Each row below holds a small network's activations on one input, seen along a few directions.
In each table, some parts of the input vary, and every possible input appears once, in random order.
Descriptions start from the smaller parts, as in this example, which fits no table here: one of 5 places around a ring, together with either a single point or one of 9 places around a ring or (one of 2 separate values, together with one of 6 places along a line).
Shared parts are said once, and a part with two or three values counts as separate values.

Other details of the inputs shift rows strongly along two fixed directions, in all tables alike. That doesn't count.

A family of inputs:
r1: [-18  11   2  12  -1   0  12  -5   0  -1 -18  20]
r2: [  9   6  17  31  11   2 -11 -20 -54 -44  36  37]
r3: [ 33 -23  -1 -23   5   9 -10   7  -9  11  40  -2]
r4: [ 25 -12  -8 -28  -1   7 -13  12   3  13  37 -13]
r5: [-21  14  -9  10 -11 -11   3   0  18   0 -32 -10]
r6: [-20   9 -11   3  -9  -9  11   4  33  12 -49 -13]
r7: [ -9   1  -9 -12  -9  -1   7   8  23  21 -15  -6]
r8: [ 27 -14   1 -18   3   7 -16   5 -19   0  50   1]
r9: [ -6   2  29  10  22  13   5 -11 -32 -18  21   3]
r10: [ 29 -20  -7 -20   1   1 -14   9   3   8  23 -21]
r11: [ -6   8  -1  10  -4  -5  -5  -4  -8 -12   1   5]
r12: [ 5 -6 -4 -9  0  4  5  4  9 13 -2  3]
r13: [  7   0   8  19   6  -2  -7 -11 -26 -25  12  13]
r14: [ -4  -5 -13 -13  -9  -5   7  10  33  24 -29 -19]
r15: [-21  17 -10   9 -10 -10   4   0  21  -1 -35 -10]
r16: [ 12  -5 -13 -23  -8   0 -10  13  15  15  18 -21]
r17: [  4  -3  -6  -2  -5  -5  -6   3   7   1  -4 -13]
r18: [-20  12  29  19  21  10  12 -14 -27 -20   2   9]
r19: [ 17  -6 -16 -29  -8   1 -12  16  21  19  19 -26]
r20: [ -8  -1   2   6   0  -1  10  -2   3   5 -19  12]
r21: [-17   8   7  25   3  -4  14 -11  -5 -11 -31  23]
r22: [-16   7  10  24   5  -1  15 -12 -11 -10 -25  30]
Each input here is: one of 2 separate values, together with either a single point or one of 10 places around a ring.
- The inputs of r7 and r1 match in every part but the choice among 2 separate values. If r9 is changed in the same way as r7 into r1, which row does it become? => r18
- Change only the choice among 2 separate values in r11. List by row number the other rows that result. => r2

A family of inputs:
r23: [  5   0  -4 -11  -1  -1  -7   8  12   5   4 -27]
r24: [ -5   9   9  33   2  -3  -4 -17 -36 -33  10  34]
r25: [-26  10   2  21  -5  -5  18  -7   6  -1 -39  22]
r26: [  3  -5   3 -16   4   5   2   7  10  13   3 -22]
r27: [ 13  -9 -11 -12  -7  -3  -4   7  14  13  -4  -5]
r28: [ 22  -5  10  -1   9   6 -17  -3 -31 -19  47   0]
r29: [ 20 -10  16  -6  15  12  -8  -3 -32 -10  46   5]
r30: [-24  15  -6  21 -12 -11   9  -6   6  -5 -34  20]
r31: [-23  13  -5  24 -10 -12   9  -8   5  -7 -38  17]
r32: [ -5  11  15  35   9  -3  -3 -20 -39 -41   7  28]
r33: [  1   0 -12  -2 -10  -7  -5   4  14   4 -10 -13]
r34: [ -8   2   1  -8   1   0   1   4  12   6  -8 -22]
r35: [  4  -8   2 -15   7   7   5   7  12  16  -1 -15]
r36: [  7 -10  -3 -15   3   5   5   7  14  17  -2  -9]
r37: [  6   1 -11 -12  -6  -3  -9   7  14   4   5 -19]
r38: [  3  -6   0 -18   5   7   4   8  12  18   4 -13]
r39: [  4  -6  -5 -16   0   5   5   7  14  19   1  -6]
r40: [ -1  -1  -2 -16   0   3  -3   8  11  10   7 -22]
r41: [-28  13   0  19  -7  -5  18  -6   7   0 -37  25]
r42: [ 31 -14   2  -4   4   4 -13  -3 -27 -10  40  21]
- Describe the family of inputs behind these rows. => one of 2 separate values, together with one of 10 places around a ring
- The inputs of r37 and r32 match in every part but the choice among 2 separate values. If r24 is changed in the same way as r37 into r32, which row does it become? => r33
